Each row below holds a small network's activations on one input, seen along a few directions.
Each table varies a few parts of the input and shows all the possible inputs, shuffled.
A made-up example of a description, with smaller parts first: ring(8) and (point or line(9) or (values(2) and line(6))).
Shared parts are said once, and a part with two or three values counts as separate values.

Other details of the inputs vary at random and push rows far along two fixed directions, the same in every table; ignore that.

Rows:
r1: [ 16  -3 -28  29   5 -29   3  22   5   4 -30 -16  10 -20  -5]
r2: [ -5   1 -27 -23  53  71  52 -24  31  -3  18  95   3  23   5]
r3: [ -4  -5 -42 -26  54  68  83  -6  30   5  14  88  16  25 -12]
r4: [ -7  14 -23  26  11 -28   3  29   6 -13 -22 -17  -1 -27 -20]
r5: [ 10 -10 -21  22  -8 -36  14  23  10  13 -27 -25  -9  -6   9]
r6: [  4  -1 -21  28   5 -28  10   9  32   8 -50 -24  -6 -18  15]
r7: [  0 -24  46 -36 -28   5 -25 -17 -36 -10  26 -17  17  10  -5]
r8: [ -9  13 -41 -14  46  76  75 -16  40  20  17  84   3  28   2]
r9: [  7  13 -14  24  -3 -39  -6  24  -2 -10 -33 -24   2 -16 -17]
r10: [-13   1  41 -35 -16  11 -24  -7 -35 -22  28  -8  11   7 -27]
r11: [ -4  -9 -12  19   5 -29  -7  30   2  -4 -11 -37   3 -35  -4]
r12: [ -6 -10  65 -37 -37  17 -50 -39 -37  -7  27 -19  17  11   1]
r13: [ 12  10  28  -5 -27  22 -36 -29 -30  13  19   3  17  20  -3]
r14: [  5   4 -21  28  -4 -24  11   8  28  18 -34 -22 -13  -7  17]
r15: [-11  11 -29  34  13 -17   7  26  29  14 -15 -28 -13 -31  11]
r16: [ -4  12 -29  38  16 -10  -5  14  19   5 -26 -13   4 -35   2]
r17: [ -3  -9  -9  18  10 -32  -3   9  27  -7 -24 -20 -19 -28  26]
r18: [ -8   2 -12  21  -2 -24   8  12  26  13 -19 -33 -16 -19  19]
r19: [  7  -7 -15 -25  25  46  54 -27  34   9   7  71 -14  43  21]
r20: [-15  11 -17  17   8 -31  13  37   9  -5  -9 -30 -18 -20 -10]
r21: [-12  -1  -5   3   3 -36  20  25  16 -15 -28 -30 -14 -18  -5]
r22: [-13   5 -19  14   5 -43  31  34  22  -3 -24 -33 -26 -15   1]
r23: [  9  11  37 -17 -35  -2 -39 -13 -52  -7  24  -8  12  25 -25]
r24: [  3  -5  42 -34 -32  -1 -20 -20 -34 -19   6  -8   9  26 -18]
r25: [ -1 -10  40 -24 -21  10 -31 -28 -18  -4  35   1  -9  15  17]
r26: [  2   6  -9  17 -14 -47   5  22   3  -2 -29 -35 -18  -2  -3]
r27: [-14  15 -36 -26  45  57  82   0  25   1  18  80  -4  35 -19]
r28: [ -6 -10  24 -21 -14  14 -17   0 -31   2  39  -7  10   9 -10]
r29: [ -4  -1  26 -11  -8  17 -35 -14 -17  -4  39   4  -6   3   9]
r30: [ 10  -7 -21  30  10 -36   2   9  32  -2 -44 -12 -18 -19  25]
r31: [ 17  -1  33 -13 -14  18 -47 -34 -31  -8  17  19  15  15   1]
r32: [ -6  -1 -16  24  20 -20 -12  16  22  -9 -14 -14 -13 -35  16]
r33: [ -3 -18  33 -28 -25   4 -10  -8 -28   2  30 -12   5  16   1]
r34: [  2  -2  16  -9 -15  19 -23  -6 -38   5  37   7  17   9 -15]
r35: [  6   5  36  -5 -23  20 -63 -28 -43  -4  46   6   6   6   0]
r36: [  3   5 -22 -25  38  70  61 -28  30  11  -2  81  17  36  -2]
r37: [ 19   4  39  -6 -30  11 -60 -31 -41   1  30   5   8  18   3]
r38: [ 17  -3  24  -8 -30   4 -33 -11 -44   8  22  -3  19  18 -12]
r39: [-12   5 -16  23  14 -14  -4  18  23   2 -22 -27  -2 -36   6]
r40: [ 10 -15 -22  17   1 -33  18  19  16   3 -37 -22  -1 -12   5]
Each input here is: values(2) and line(4) and ring(5).
Changing only the line(4) part turns r38 into r37. The same change can be made to r7. Which row results? -> r17
Which other rows does r12 become when the values(2) part takes its other values? List them by row number. -> r18
Which other rows does r29 become when the values(2) part takes its other values? List them by row number. -> r32
Start at r27 and move only the line(4) part, one step at a time. The first step leads to r34. Which rows follow, in order? -> r8, r35

Rows:
r41: [-17  -4 -23 -40  42  52  82   2  32  -2  16  64  -5  29  -7]
r42: [ -6  10 -47 -11  57  72  79 -14  50  17   8  92  -2  27   9]
r43: [ 10  -3  44 -22 -21  31 -51 -42 -36  -4  36  20  14  20   3]
r44: [ -3   8 -44 -14  56  68  75 -18  50  11   6  95  -6  30  12]
r45: [  1  -3   1  19 -18 -45 -13  15  -2  -3 -25 -45  -9 -18   3]
r46: [ -3  -4   5  16 -16 -45 -16  17   1  -4 -21 -48 -10 -21   5]
r47: [  8   6 -17  41  -1 -20 -28  10   7  13 -13 -25  -1 -30  13]
r48: [ -6  -6  49 -43 -28  22 -27 -22 -48 -12  44   0  14  26 -21]
r49: [ -5 -12  74 -53 -41  19 -48 -35 -51 -14  45 -13  13  26  -8]
r50: [ 10   1 -28  47   9 -30 -16  16  21  11 -28 -20  -7 -34  22]
r51: [  1   5 -10  26   2 -27 -20  16   0  -8 -25 -25   6 -30  -8]
r52: [ -2   2  -3  20 -16 -42 -14  25 -12  -5 -13 -43  -4 -21 -10]
r53: [  5  -3  59 -44 -42  17 -42 -25 -65 -10  43  -5  22  34 -27]
r54: [  5   4 -60  58  18 -72  38  55  52   8 -74 -46 -25 -39  13]
What is each input in this table made of? -> point or ring(5) or (values(2) and line(4))
Start at r42 and move only the ring(5) part, one step at a time. The first step leads to r44. Which rows follow, in order? -> r43, r50, r47

Rows:
r55: [  8  19  62 -16 -33  15 -81 -52 -54 -17  34   3  15  11  -5]
r56: [ -1 -13  58 -40 -36   1 -33  -6 -57 -13  46 -17  11  19 -22]
r57: [  0 -15  13 -70  11  46  75 -14   4  -6  31  60  -2  60  -4]
r58: [ -2 -11 -17 -30  38  71  67 -44  64  14 -16  83  -6  39  33]
r59: [ -4  -6 -43  22  23 -44  51  33  56  12 -39 -15 -35 -20  39]
r60: [-10 -13 -19 -61  32  42 114   8  32   4   0  50  -2  50  -8]
r61: [ 30   5 -47  -9  29  61  82 -18  33  42   4  89   6  65  14]
r62: [  1   8 -31 -26  49  56  61   0  22 -12   4  92   9  28 -22]
r63: [ 11 -12  90 -35 -66   4 -90 -70 -63 -11  23 -14  16  28   9]
r64: [-13  -5  -7 -48  30  75  56 -18  -3  -4  21  65  39  26 -36]
r65: [  1  16 -53  54  42 -26   8  30  40   1 -44   8 -16 -43  17]
r66: [  5  -4  49 -12 -40   4 -71 -17 -67 -16  35 -20  37 -11 -28]
r67: [ 19 -12  60 -27 -36   5 -60 -48 -39  -8  18   0  12  21  18]
r68: [  1   0   2 -42  29  75  16 -32  -7 -15  34  87  16  43 -15]
r69: [  0  -7  50  -8 -22  37 -85 -42 -40   0  43  -8  33 -17   6]
r70: [  9  10  49 -10 -34  10 -76 -38 -53 -23  31  -6  18  10 -21]
r71: [  1 -10 -14  20   5 -36   7  23  46  13 -26 -41 -29 -26  42]
r72: [ -4 -14   0  14 -27 -53  -4  11   6  -2 -28 -51 -27  -7  13]
r73: [  4  10 -24  51  22 -18 -38  18  25   3 -30 -20  -8 -47  21]
r74: [-12 -15  75 -37 -58  16 -83 -31 -82 -14  76 -33  22   5 -21]
r75: [  7  -9  71 -37 -46   4 -68 -24 -78 -17  26 -32  42  13 -37]
r76: [  5  -4 -25  42  28 -14  -9   9  44  11 -35 -11  -7 -39  32]
r77: [-16  20  -1  12 -12 -40  -3  36  -9 -10 -11 -53  -4 -19 -29]
r78: [ 21  39 -70  75  16 -22  13  29  26  36 -31  -1 -11 -16   2]
r79: [  25  -21   89  -45  -68    1 -100  -54  -79  -20   39  -24   25   30
   -4]
r80: [ -1  -2 -60  52  31 -23  16  28  35  -1 -33  -7  -1 -49   5]
r81: [-17 -10  47 -19 -22  38 -52 -26 -32   3  60 -17  12 -10   7]
r82: [-25   5  13 -71  19  66  52  -2 -17  -9  44  55  14  49 -40]
r83: [  8 -13  86 -53 -69   1 -64 -46 -73 -17  10 -36  34  37 -30]
r84: [ -6  20  -2  21 -12 -45  -9  32  -8 -14  -5 -38 -15 -20 -18]
r85: [ -4   6 -53  56  35 -22  11  20  39   6 -33  -2  -3 -56  22]
r86: [  5 -12 -24 -51  39  48  98  -8  34   1 -20  65  14  45  -9]
r87: [-16  -1 -41  36  15 -42  31  53  19   1 -17 -35 -11 -46 -10]
r88: [  7  -9  -8 -34  31  46  51 -15   8  -8   9  71  15  31 -12]
r89: [  2  13  12 -47  18  67  32 -35 -10 -16  31  85  18  46 -28]
r90: [-13  17 -20  37  14 -23  -5  23  38   5 -12 -34 -28 -38  21]
r91: [-13 -10  -4 -38  31  46  53 -16  20   6  32  58  -9  27  15]
r92: [  4 -14 -18  19  -8 -54  12  31  20  -1 -27 -45 -28 -14  18]
r93: [  1  22 -24  46  25  -5 -13   5  39   4 -30  -8 -10 -38  22]
r94: [ -8  -9  -4  25 -12 -40  -2  10  38  14 -35 -50 -31 -23  38]
r95: [-12  12 -14  39   4 -51 -29  36   4  -3 -11 -43 -25 -42  11]
r96: [  0   9  52 -24 -33  -1 -73  -5 -71 -20  23 -28  37   3 -43]
r97: [-11  -4 -10  19  -5 -56   5  51  -4  -2 -23 -68  -5 -29 -17]
r98: [ -4 -11 -15  31  -4 -55 -15  36   5  -4 -14 -55 -21 -33   6]
r99: [-14   8 -19  37  16 -25 -20  34  26   7 -10 -37 -25 -42  21]
r100: [ -8  13 -14  34  -8 -47 -16  25   4 -11  -8 -45 -23 -26  -6]
r101: [ -2  -9   6  11 -29 -58   9  22   0  -4 -32 -51 -22  -5   1]
r102: [-19  -9  80 -51 -61  15 -64 -15 -91 -13  65 -48  38   7 -46]
r103: [-18  12  17 -50  17  70  36 -38   1  -2  54  72  -6  43  -1]
r104: [ 34   0  61  -8 -81  13 -79 -54 -76  25  34 -11  24  53  -4]
r105: [ 24  26 -48  63   5 -12 -17  29  -4  31 -10   1   1  -9  -3]
r106: [-24  -6  -3 -42  29  74  54 -26  10   6  51  72   3  24   4]
r107: [-16 -11 -18 -42  31  44  95 -26  51   9   0  73 -24  46  25]
r108: [ 27  14 -49  65   2 -29  -7  26   9  39 -23 -15  -1 -14   8]
r109: [  5 -14 -14 -28  33  51  40 -24  16  -5  12  69   9  30  -1]
r110: [ 13  -4   6  19 -27 -50 -14   4  -4  -8 -45 -34  -3  -7  -2]
r111: [ 21  -7 -12  16  -1 -40   9  19  10  -9 -40 -17  -1  -9   1]
r112: [ 11 -10  -3  26 -22 -48 -22  -4   7  -6 -45 -34 -10 -11  12]
r113: [  9 -14 -25 -31  49  67  70 -31  66  13  -7  85  -3  33  38]
r114: [ -1  26 -16  35  -1 -50 -16  31  -1 -11 -41 -49   6 -34 -27]
r115: [ 16  18 -85  76  24  -9  29  35  30  45 -26   5   4 -31   5]
r116: [  8   1 -11  47   4 -49 -38  12   9  -1 -32 -35  -7 -45  22]
r117: [-10  11 -25  30   8 -47   4  54   4  -9 -15 -30 -19 -29 -14]
r118: [-19   2 -40 -33  53  59  81   7  35  -4  26  83 -14  33  -9]
r119: [ -7  -8  -4  35   0 -40 -28  26  23  10 -12 -60 -21 -46  29]
r120: [-13  -6 -15   8 -12 -51  41  34  19   4 -48 -53 -16  -6  -7]
Changing only one part turns r111 into r66. The same change can be made to r67. Which row results? -> r85
Changing only one part turns r102 into r120. The same change can be made to r80. Which row results? -> r112
What is each input in this table made of? -> line(6) and (point or (values(2) and line(5)))
Which other rows does r117 become when the values(2) part takes its other values? List them by row number. -> r62
Which other rows does r78 become when the line(6) part takes its other values? List them by row number. -> r61, r104, r105, r108, r115
Which other rows does r114 become when the line(6) part takes its other values? List them by row number. -> r64, r75, r83, r86, r96
